Each row below holds a small network's activations on one record, seen along a few directions.
After each row come some of the record's fields: TEP, NAKEG, ZADA, BORA, DIP, FIZ.
A field that a record lacks is left out.
Other fields move the rows too, some of them a lot.
In the rows, 500 means zero.
Random noise pushes rows far along 11 fixed directions. That doesn't count. These rows show it; they differ only by the noise:
[543 314 331 630 502 532 387 603 596 444 865 180 672 859 668 523 523 684
 695 634 369 533 619 757]
[653 566 463 596 702 559 545 308 541 548 623 400 478 479 496 639 565 554
 570 508 669 520 723 604]
[309 398 326 559 544 654 473 516 452 394 365 545 499 443 439 345 458 461
 401 295 622 466 442 509]
[388 630 656 345 368 486 533 669 562 741 358 733 353 512 630 524 562 518
 506 470 443 531 421 266]
[503 440 303 500 406 447 529 496 421 548 571 381 499 543 500 434 678 462
 409 443 540 112 401 577]
[475 625 708 535 291 592 369 478 574 601 476 391 321 564 357 537 403 717
 710 474 530 516 475 585]
[687 462 154 404 581 527 406 623 310 690 397  95 345 817 604 548 571 563
 508 680 463 676 416 588]
[575 602  99 511 548 488 445 581 377 493 678 392 549 580 426 488 471 542
 375 602 510 546 593 307]
[592 601 654 405 388 590 618 262 373 627 653 317 475 621 301 641 399 377
 503 503 521 177 328 396]
[300 303 336 525 455 762 395 551 376 208 653 530 767 511 436 207 369 402
 254 351 251 213 361 408]
[480 590 644 440 329 544 549 419 446 650 654 449 467 687 323 606 333 520
 572 531 512 327 379 330]
[666 689 331 592 516 556 303 367 473 521 556 570 382 246 305 423 460 754
 418 544 552 535 643 616]
[540 586 433 428 773 696 461 640 371 559 429 445 476 712 567 581 428 513
 456 586 415 791 700  79]

[659 765 386 415 480 473 497 577 529 511 457 300 355 408 421 575 469 457
 465 634 433 760 555 476]  {TEP: dorad, NAKEG: kofu, ZADA: fezet, BORA: neriz, DIP: tid, FIZ: pege}
[574 702 300 478 292 185 615 430 624 616 597 487 425 323 482 617 660 461
 509 524 750 468 469 686]  {TEP: galu, ZADA: bariz, BORA: papot, FIZ: zale}
[570 479 433 590 588 522 497 540 411 482 684 169 572 858 478 666 422 572
 675 611 579 558 640 404]  {TEP: galu, ZADA: bariz, BORA: neriz, DIP: loba, FIZ: zale}
[350 406 305 418 597 316 713 703 565 665 584 701 521 726 657 633 378 373
 515 593 675 845 444 317]  {TEP: galu, ZADA: fezet, BORA: neriz, DIP: tid, FIZ: zale}
[468 441 541 205 381 588 573 766 334 589 465 340 538 797 640 486 481 290
 398 576 106 405 196 252]  {TEP: dorad, NAKEG: gaku, ZADA: fezet, BORA: neriz, DIP: loba, FIZ: pege}
[577 522 785 343 780 810 633 173 331 690 298 664 429 499 329 670 188 425
 346 465 511 605 473 257]  {TEP: dorad, NAKEG: feg, ZADA: fezet, BORA: neriz, DIP: tid, FIZ: zale}
[523 471 273 603 427 577 301 468 434 295 722 459 618 452 254 343 251 647
 448 591 464 606 443 602]  {TEP: dorad, NAKEG: vasok, ZADA: bariz, BORA: papot, DIP: loba, FIZ: pege}
[351 451 426 348 363 498 570 644 434 623 473 496 427 707 528 534 263 384
 555 531 547 727 132 451]  {TEP: galu, ZADA: fezet, BORA: neriz, DIP: loba, FIZ: zale}
[767 584 635 314 452 468 559 383 441 637 596 396 475 483 631 640 617 354
 460 636 307 387 329 607]  {TEP: galu, ZADA: bariz, BORA: neriz, DIP: fupu, FIZ: zale}
[427 380 571 592 563 560 426 605 482 404 765 571 628 740 426 474 412 662
 510 619 330 350 732 270]  {TEP: dorad, NAKEG: beki, ZADA: fezet, BORA: papot, FIZ: zale}
[670 680 822 495 604 620 488 145 467 613 511 746 472 328 224 609 176 602
 499 569 539 661 573 307]  {TEP: dorad, NAKEG: feg, ZADA: vab, BORA: neriz, DIP: tid, FIZ: pege}
[451 215 476 453 567 551 405 616 402 652 322 497 425 767 626 408 630 661
 454 517 371 286 471 580]  {TEP: dorad, NAKEG: feg, ZADA: fezet, BORA: papot, FIZ: zale}
[433 540 893 365 191 592 523 450 545 573 366 392 395 594 421 555 397 439
 607 435 399 370 260 569]  {TEP: galu, ZADA: bariz, BORA: papot, DIP: loba, FIZ: zale}
[564 578 720 448 416 451 489 433 466 682 462 526 336 597 243 617 266 553
 605 637 553 579 403 488]  {TEP: galu, ZADA: bariz, BORA: neriz, DIP: vufo, FIZ: pege}
[481 551 473 488 490 540 483 451 378 600 477 584 550 555 463 516 358 560
 482 485 523 578 458 226]  {TEP: dorad, NAKEG: feg, ZADA: vab, BORA: neriz, DIP: tid, FIZ: zale}
[481 415 400 651 512 496 424 432 322 355 546 434 604 492 354 367 513 549
 426 404 587 184 565 399]  {TEP: galu, ZADA: vab, BORA: neriz, DIP: tid, FIZ: zale}
[461 592 576 599 459 496 390 634 563 506 321 361 360 566 428 518 572 717
 664 463 546 540 687 514]  {TEP: dorad, NAKEG: gaku, ZADA: bariz, BORA: neriz, FIZ: pege}
[658 569 418 592 705 732 361 240 447 343 440 344 401 293 307 504 307 581
 492 484 614 726 567 807]  {TEP: galu, ZADA: fezet, BORA: neriz, DIP: fupu, FIZ: zale}
[653 435 491 498 619 484 432 444 430 678 786 475 528 735 529 605 388 687
 572 777 447 579 461 593]  {TEP: dorad, NAKEG: vasok, ZADA: fezet, BORA: neriz, DIP: vufo, FIZ: pege}
[646 269 495 546 691 413 514 374 402 618 536 464 556 657 578 552 528 545
 529 641 502 392 572 614]  {TEP: galu, ZADA: vab, BORA: neriz, DIP: vufo, FIZ: zale}
[473 486 483 480 335 165 686 619 536 732 415 466 342 601 570 606 812 417
 554 464 741 168 443 503]  {TEP: galu, ZADA: bariz, BORA: neriz, DIP: tid, FIZ: zale}
[539 370 513 418 632 541 592 424 474 590 571 685 627 572 646 547 560 432
 391 526 386 399 508 436]  {TEP: dorad, NAKEG: feg, ZADA: bariz, BORA: papot, DIP: fupu, FIZ: zale}
[781 572 313 498 602 491 417 344 319 501 430 357 445 368 352 439 510 519
 352 588 461 522 511 573]  {TEP: dorad, NAKEG: gaku, ZADA: vab, BORA: neriz, DIP: tid, FIZ: pege}
[317 579 528 403 262 524 534 623 589 420 692 636 645 534 459 477 281 442
 408 506 232 529 383 307]  {TEP: dorad, NAKEG: kofu, ZADA: fezet, BORA: neriz, FIZ: zale}
[420 451 634 543 611 511 494 564 525 437 453 671 448 433 443 444 528 535
 493 465 551 317 615 436]  {TEP: galu, ZADA: fezet, BORA: neriz, DIP: fupu, FIZ: pege}
[376 122 289 683 674 517 522 333 628 413 616 653 788 509 702 424 427 544
 511 405 592 639 499 881]  {TEP: dorad, NAKEG: feg, ZADA: vab, BORA: neriz, DIP: vufo, FIZ: zale}
[636 747 504 452 548 597 392 501 396 582 410 471 371 516 335 616 247 637
 517 644 498 871 607 273]  {TEP: galu, ZADA: bariz, BORA: neriz, DIP: loba, FIZ: zale}
[475 702 457 478 317 504 561 381 475 452 521 653 458 185 297 405 544 438
 284 364 501 133 469 451]  {TEP: dorad, NAKEG: kofu, ZADA: fezet, BORA: papot, DIP: loba, FIZ: zale}
[200 271 563 616 621 580 393 771 542 426 200 710 384 553 560 316 530 631
 523 317 595 551 614 458]  {TEP: galu, ZADA: fezet, BORA: neriz, DIP: tid, FIZ: zale}
[663 547 503 500 640 529 499 508 584 294 684 357 687 433 631 579 469 361
 588 618 352 817 663 484]  {TEP: galu, ZADA: vab, BORA: neriz, DIP: fupu, FIZ: pege}
[412 386 340 227 526 606 640 584 407 535 418 508 541 663 606 504 262 180
 331 554 382 803 163 416]  {TEP: galu, ZADA: fezet, BORA: papot, DIP: loba, FIZ: zale}
[557 507 232 585 560 292 598 556 451 460 948 541 659 569 409 527 511 502
 410 685 569 301 634 304]  {TEP: dorad, NAKEG: beki, ZADA: fezet, BORA: neriz, DIP: tid, FIZ: pege}
[432 516 748 431 290 576 407 541 432 475 484 466 392 565 235 426 275 546
 524 519 406 330 295 441]  {TEP: galu, ZADA: fezet, BORA: neriz, DIP: loba, FIZ: pege}
[524 573 204 435 287 205 625 587 609 601 605 576 581 509 495 549 485 487
 429 603 463 590 540 415]  {TEP: dorad, NAKEG: gaku, ZADA: vab, BORA: papot, DIP: loba, FIZ: zale}
[493 438 579 473 491 622 434 546 463 541 318 499 436 555 586 459 498 581
 471 508 372 540 441 548]  {TEP: dorad, NAKEG: beki, ZADA: bariz, BORA: neriz, DIP: loba, FIZ: zale}
[442 339 428 543 712 417 453 596 437 533 491 876 487 475 494 372 543 675
 350 552 546 317 632 430]  {TEP: galu, ZADA: fezet, BORA: neriz, DIP: fupu, FIZ: pege}
[489 363 481 653 570 518 438 380 542 362 512 413 599 469 433 453 474 577
 589 427 595 500 583 647]  {TEP: dorad, NAKEG: feg, ZADA: vab, BORA: neriz, FIZ: pege}

Which values does each new row have?
[293 606 585 462 332 450 587 665 526 549 494 654 488 660 326 587 226 475
 556 508 586 601 482  81]  {TEP: galu, ZADA: bariz, BORA: neriz, DIP: loba, FIZ: zale}
[478 668 451 390 502 696 383 729 503 153 387 350 519 209 614 324 627 245
 306 420 186 675 454 367]  {TEP: dorad, NAKEG: beki, ZADA: fezet, BORA: neriz, FIZ: pege}
[522 481 415 640 447 403 495 536 456 374 528 292 510 486 331 422 732 514
 454 403 553  37 651 518]  {TEP: dorad, NAKEG: gaku, ZADA: bariz, BORA: neriz, DIP: tid, FIZ: pege}
[464 404 299 706 729 484 394 598 396 296 712 547 672 614 377 440 461 677
 476 550 600 438 814 302]  {TEP: galu, ZADA: bariz, BORA: neriz, DIP: fupu, FIZ: pege}
[619 591 812 469 299 522 451 300 467 509 546 471 505 332 354 460 512 487
 507 454 372 183 366 494]  {TEP: dorad, NAKEG: feg, ZADA: vab, BORA: neriz, DIP: tid, FIZ: pege}
[512 703 419 552 507 711 367 494 470 264 510 272 475 420 437 399 524 476
 406 406 396 524 566 486]  {TEP: dorad, NAKEG: kofu, ZADA: fezet, BORA: papot, DIP: tid, FIZ: zale}
[584 550 598 332 450 502 615 298 651 609 770 735 572 388 616 629 301 395
 493 627 409 742 286 754]  {TEP: galu, ZADA: fezet, BORA: papot, DIP: fupu, FIZ: zale}
[277 457 431 658 439 372 405 752 558 553 343 516 355 626 495 488 531 698
 722 434 767 651 597 498]  {TEP: galu, ZADA: bariz, BORA: neriz, DIP: vufo, FIZ: zale}
[517 891 587 497 293 626 319 505 450 481 476 312 352 411 239 542 413 616
 519 444 469 513 512 262]  {TEP: dorad, NAKEG: feg, ZADA: fezet, BORA: neriz, DIP: vufo, FIZ: zale}
[577 652 486 575 508 420 480 429 615 553 564 599 540 388 503 591 471 631
 561 522 564 717 712 383]  {TEP: dorad, NAKEG: feg, ZADA: vab, BORA: neriz, DIP: tid, FIZ: zale}
[525 570 548 539 613 552 567 366 490 491 635 570 568 639 357 621 359 552
 478 572 492 481 707 307]  {TEP: dorad, NAKEG: kofu, ZADA: bariz, BORA: papot, DIP: fupu, FIZ: zale}
[571 538 733 482 690 522 666 335 626 561 550 778 517 334 492 586 578 491
 434 475 498 352 769 478]  {TEP: dorad, NAKEG: gaku, ZADA: fezet, BORA: papot, DIP: loba, FIZ: pege}
[534 694 674 466 504 553 523 413 398 434 755 630 598 450 238 551 235 366
 429 609 437 424 480 127]  {TEP: galu, ZADA: bariz, BORA: neriz, DIP: vufo, FIZ: pege}
[636 305 315 638 714 695 250 516 299 302 412 150 569 709 462 364 527 685
 506 541 294 472 736 556]  {TEP: dorad, NAKEG: gaku, ZADA: vab, BORA: papot, DIP: fupu, FIZ: zale}
[550 366 456 509 610 486 498 460 378 507 445 438 527 636 455 489 471 526
 518 529 487 494 494 477]  {TEP: dorad, NAKEG: gaku, ZADA: vab, BORA: neriz, DIP: fupu, FIZ: pege}
[678 329 246 559 532 338 455 518 415 580 515 533 485 464 560 393 787 611
 290 615 414 145 590 694]  {TEP: dorad, NAKEG: beki, ZADA: bariz, BORA: neriz, DIP: tid, FIZ: zale}
[591 537 393 389 413 494 462 573 352 424 515 325 486 454 435 392 601 355
 252 531 299 149 394 421]  {TEP: galu, ZADA: fezet, BORA: neriz, DIP: tid, FIZ: zale}
[564 497 927 513 728 684 549 281 527 745 466 552 340 795 301 768  87 752
 775 637 617 808 619 498]  {TEP: dorad, NAKEG: gaku, ZADA: fezet, BORA: neriz, DIP: loba, FIZ: pege}
